A small network was shown many inputs. Here are its activations along a few directions, one row for each input.
In each table, some parts of the input vary, and every possible input appears once, in random order.
Descriptions start from the smaller parts, as in this example, which fits no table here: ring(5) and (point or line(9) or (values(2) and line(6))).
Shared parts are said once, and a part with two or three values counts as separate values.

Table:
r1: [-34 -29 -12 -41   4 -14 -13 -19   5 -12 -30  -2  31 -19   8 -24 -11  11
   7]
r2: [-18 -38 -17 -45  16   0   0  -5  22   2 -11  -1  35 -23  20 -39 -19  40
  10]
r3: [ -3  20 -11  -6 -26  -8 -10  -6  35  25 -24  -5 -42  23   1  44  10   5
 -15]
r4: [ 18  17  28  12  -4   1  23 -16 -66   4  35  27   3   4 -24 -11  -3  -4
 -12]
r5: [-28 -34 -16 -22  -5 -31  -5 -19  -2  -8 -28 -15  17 -16  -4 -13 -20  -9
  13]
r6: [  5  15  -4 -18  -8  13   5   6  49  16 -28  -4 -37  25  15  22  13  36
 -15]
r7: [-17 -35  -9 -23  -2 -25   0 -17   4  -7 -25 -13  20 -13  13 -17 -30  -4
   4]
r8: [ 27  26  11  31  15 -19   9  -9 -81  -3  44  21   8   1 -15   5  12 -35
   5]
r9: [  1  -5   3  65  -5  56 -55  20 103 -35  37 -22 -36  -5   5   7  38   7
  -5]
r10: [-28 -23 -27   0  16 -43 -15 -11 -17 -16 -23 -21  15 -20  -1   6 -17 -36
  30]
r11: [ 30   5  12  28   4   0  27  -6 -75   2  28   0   7   5 -27   3   5 -19
   0]
r12: [  5 -15  20  86   7  66 -10  31  17 -47  92  37  10 -22   1 -46  41 -20
  -8]
r13: [-21 -39  -9 -37   5  -8   2  -4   9  -7 -26 -16  25 -11  14 -32 -14  22
  12]
r14: [ 32  29   6  28  -1 -23  -1  10 -81 -15  38  11  -1   4 -25   3  16 -42
   5]
r15: [ 10  14 -10 -23   7  18   5   4  64  18 -17  13 -29  14  17  15   3  56
 -18]
r16: [ 28  24  36   9  -5  10  35 -10 -57   4  40  31   9   0  -3 -13 -13  -1
 -15]
r17: [ 12  19  28 -16  27  38  39   7 -30  12  48  45  16 -13   2 -40 -12  37
 -16]
r18: [  4  11 -15   4 -14 -11  -7   6  30  28 -26 -27 -42  19  -2  53  19 -15
  -3]
r19: [ 17   9  -4 -21  -2  25   5   8  62  23 -26   2 -26  32   3  15   1  39
  -9]
r20: [  5  23  34  -9  14  20  17 -15 -57   0  28  42  13  -2 -10 -27   0  11
 -23]
r21: [-24 -18 -13 -12  -2 -39   1  -6   4 -10 -38 -30  40 -18   4  -7 -17 -26
  24]
r22: [-24 -16 -29  -3   2 -45 -22   6 -16 -25 -27 -27   7 -20 -11   3 -13 -45
  32]
r23: [ 14  14  33  -5  11  30  39   6 -48   0  33  25   9   6  -5 -29  -7  25
 -15]
r24: [ -1  30 -20   4 -22 -24 -35  23  18  13 -14 -22 -45  19  -4  60  19 -33
   2]
r25: [-27 -58  -8  66   5  35 -57  20  54 -42  15 -11  14 -42  17 -51   9  -5
  27]
r26: [ -8  21  -4 -21 -10   5 -15  -6  42  13 -34  11 -30  19  10  33  14  26
 -23]
r27: [  9  24  -8  -6 -24   1  -2  -7  44  24 -21  -3 -40  25  17  39   0  10
 -17]
r28: [ 21   7  33 -12  13  46  41  10 -36   8  38  32  22   7 -18 -31 -17  28
  -3]
r29: [  0  33  -7   2 -21 -17  -7   7  41  26 -32 -23 -20  26  10  48  12 -16
  -8]
r30: [-11 -45  -9 -43   7   5   2  -2  20   2 -21 -10  40  -8   3 -37 -20  25
  22]
r31: [-21 -36 -23  -9   3 -30   1  -8  -7  -7 -33 -33  18 -23  -8  -2 -10 -25
  32]
r32: [ 28  30  26  27  -1  -9  29  -1 -66  -2  21   4  32   7 -10  -2  -4 -21
 -15]
r33: [ -2  20 -15   9  -6 -26 -27   5  18  19 -14 -15 -41  20   5  65  12 -23
  -4]
Changing only one part turns r20 into r26. The same change can be made to r16. Which row results? -> r27
What is each input in this table made of? -> values(3) and (point or line(10))
Which other rows agree with r25 in the values(3) part? List them by row number. -> r1, r2, r5, r7, r10, r13, r21, r22, r30, r31
Which other rows does r18 become when the values(3) part takes its other values? List them by row number. -> r11, r31

Table:
r34: [-23 -32 -15 -20  16   6 -10  11  23 -17 -13 -10  27 -19   1 -29  -4   9
  21]
r35: [  23   -4   31    5   18   -3   32  -11 -113  -25   44   25   65  -18
  -23  -63  -14   -9    7]
r36: [-18 -32   2   1   7  24  -3  -6  39 -13  -3   2  18 -17  16 -34  -5  25
  -1]
r37: [ 13  -2  -5  29  -9  11  -6  10  27   1   4 -14 -18   8   0  15  13  -6
   3]
r38: [ 14  21   5   9  -2  34 -13  28  37   4  20   9 -25  15   3   7  21  19
  -9]
r39: [ -5  11  -8   1  -4  -6 -23  -8  11   3  -4   8 -32   6   2  25  13   2
 -10]
r40: [  8  43   5   9 -16  -8  -7   3  15  11 -10  -4 -23  25   2  42  21 -13
 -20]
r41: [-24 -16 -18 -16   1 -22 -22 -12   3  -7 -19  -2  -9 -12   3   2  -4  -4
   6]
r42: [  4  26   1   5 -12   7 -24  -2  14   6   1  10 -40  21  -6  33  23   3
 -19]
r43: [-14 -21 -14 -10  18   9 -10  12  28 -10  -2  -3  11 -15   7 -19  -1  13
  15]
r44: [ -6 -28 -12  14   0  -4  -7   2  19  -8  -9 -26   6 -10  -1  -3  -5 -10
  19]
r45: [ -4  -8 -11  -1  15  15 -11  15  33  -4   8   3  -3  -8  10  -9   5  16
   8]
r46: [ 30  38  49  30   8  34  48   6 -97   3  79  51   8   2 -28 -21   4 -15
 -18]
r47: [ 11  11  20  17 -15  48  -6  10  51  -1  24  16 -19  12  10  -7  11  29
 -24]
r48: [  28   14   36   21   21   11   42   -6 -107  -11   67   41   35  -12
  -18  -40   -9  -11   -7]
r49: [-34 -27 -18 -28  -3 -24 -22 -10  -3 -14 -30 -10   6 -16  -2 -11  -9  -8
  14]
r50: [  25    4   32   14   21    3   37   -9 -110  -18   56   34   50  -16
  -19  -52  -12  -10    0]
r51: [  0  28  -5   5  -9 -20  -7  -3  12  10 -14  -6 -14  11   9  35   9 -14
 -11]
r52: [-14  -4 -15  -6   1 -16 -23 -11   8  -1 -11   4 -22  -5   4  14   4   0
  -2]
r53: [-12 -19 -19 -50 -11 -44   9 -11 -13  19 -48 -27  14   5  -4  11 -27 -10
  19]
r54: [  3 -16 -10  23  -3   2  -7   5  24  -3  -1 -20  -7  -2   1   7   3  -8
  11]
r55: [ 21  12   4  33 -18  22  -6  17  28   3   8 -11 -27  22  -7  22  23  -6
  -6]
r56: [  6  10 -16 -26  -5 -33  13 -10  -4  29 -36 -17 -16  16   0  37 -11   0
   2]
r57: [ -3  -5 -20 -37  -6 -40  11 -12  -8  25 -41 -22  -1   9   0  24 -20  -5
  11]
r58: [  29   25   41   26   16   22   46   -1 -103   -4   74   47   21   -6
  -21  -30   -3  -13  -13]
r59: [-28 -43   2  -9   5  21  -3  -6  32 -19 -16  -6  34 -21   9 -44  -7  23
   6]
r60: [-16 -38 -11   2  -1  -6  -8   2  14 -14 -18 -33  20 -15  -6 -14 -12 -13
  25]
r61: [  6   6  -4   5   8  24 -12  20  35   1  15   6 -15   2   9   0  13  18
   0]
r62: [ -7 -19   5   9   3  30  -4  -3  45  -8   8   8   3 -11  19 -24  -1  27
  -8]
r63: [  3  -5  11  14  -4  38  -5   2  49  -4  17  13 -10  -1  17 -14   4  29
 -15]
r64: [ 22  44   3 -12 -15  -8  15   1   2  29 -29 -11 -37  42 -13  54  12   4
 -15]
r65: [-27 -11 -13 -24  -9 -38 -10  -5  -2  -4 -38 -20  24 -10   6   0 -19 -25
  14]
r66: [-18   0 -14 -12  -5 -36  -9  -7   4   2 -29 -14   9  -6  11  13 -12 -21
   6]
r67: [ -9  14 -11  -2  -5 -30  -8  -6   9   6 -21  -9  -3   0  12  25  -2 -17
  -2]
r68: [ 15  27  -8 -18  -8 -21  14  -6  -1  30 -31 -13 -28  27  -4  47   0   2
  -7]
What is each input in this table made of? -> line(5) and (point or line(6))
Changing only the line(5) part turns r67 into r66. The same change can be made to r54. Which row results? -> r44
A walk changes only the line(6) part. It starts at r53 and steps to r65. List the rest of the walk in order. -> r49, r60, r34, r59

Table:
r69: [-26 -19 -19  -2  -4 -13 -29  -1  40 -10 -25 -17  -2 -11  12   4   1  -7
   9]
r70: [  8  24 -11  18 -14   2 -20  12  43  13  -8 -13 -46  22   2  49  22  -8
  -8]
r71: [-20 -38 -12 -14   6 -10  -2  -2  10 -11 -20 -19  31 -20   5 -26 -17  -1
  22]
r72: [-23 -10 -23  -7  -8 -31 -25  -7  25  -2 -34 -22  -7  -5   8  21  -2 -17
   9]
r73: [-13 -31   4 -18  14  23   3  -2   8 -12   8  13  25 -19   6 -46 -12  30
   5]
r74: [ 24  44  13 -16 -12   0  24  -5 -12  32  -9  10 -28  34  -5  37   5  12
 -24]
r75: [-11 -20 -19 -25  -1 -45   6 -12 -22   4 -39 -29  23  -7  -4   4 -21 -20
  22]
r76: [  5  15  -8  23  -9  17 -24  16  57   5   0  -9 -40  15   7  33  24   2
  -7]
r77: [ 18  -3  32  46  15  37  16   5 -53 -26  70  32  24 -18 -13 -46   7  -6
  -4]
r78: [  4   4  -6  29  -5  32 -28  20  70  -4   8  -6 -33   9  10  16  26  12
  -6]
r79: [ 21   9  30  40  12  22  20   3 -69 -19  64  31  21 -12 -16 -33   5 -16
  -5]
r80: [ -8  -6  -3 -35  10 -16  14 -11 -27   6 -13   7  17  -6  -1 -12 -18   9
   4]
r81: [ 17  26  16  -5  -4  28  16   2  19  18  10  19 -19  19   6   9   6  31
 -24]
r82: [ -2   3  -5 -40   6 -33  18 -15 -44  12 -23   1  14   2  -6   2 -18   1
   5]
r83: [-21 -48  -8  -6   8   9  -7   2  25 -21 -10 -16  34 -25   6 -42 -14   9
  21]
r84: [ 11  30 -12  14 -20 -11 -17   9  29  19 -16 -17 -52  28  -4  61  21 -16
  -7]
r85: [-17 -29 -16 -20   3 -29   2  -7  -6  -3 -30 -24  27 -13   1 -10 -20 -12
  22]
r86: [ 20  37  14 -11  -8  13  20  -1   3  26   1  15 -23  27   1  25   5  21
 -25]
r87: [ 24  21  29  33   9   6  23   2 -85 -12  57  28  19  -6 -20 -20   3 -26
  -5]
r88: [-18  -4 -25 -11 -13 -45 -22 -12   9   4 -43 -27 -12   2   2  33  -3 -25
   9]
r89: [ 16  13  18   2   0  43  10   6  34   9  19  22 -14  12  10  -8   8  40
 -23]
r90: [-27 -29 -16   5  -1   5 -33   4  54 -19 -15 -13   3 -16  14 -13   5   3
   9]
r91: [-11 -18   0 -27  12   3   9  -6  -9  -2  -2  11  21 -13   4 -29 -15  20
   4]
r92: [ 28  30  27  27   6  -7  25   0 -99  -7  50  24  17   1 -24  -8   3 -34
  -4]
What is each input in this table made of? -> line(4) and (point or ring(5))
Changing only the line(4) part turns r75 into r71. The same change can be made to r82. Which row results? -> r91
Which other rows agree with r89 in the line(4) part? List them by row number. -> r73, r77, r78, r83, r90
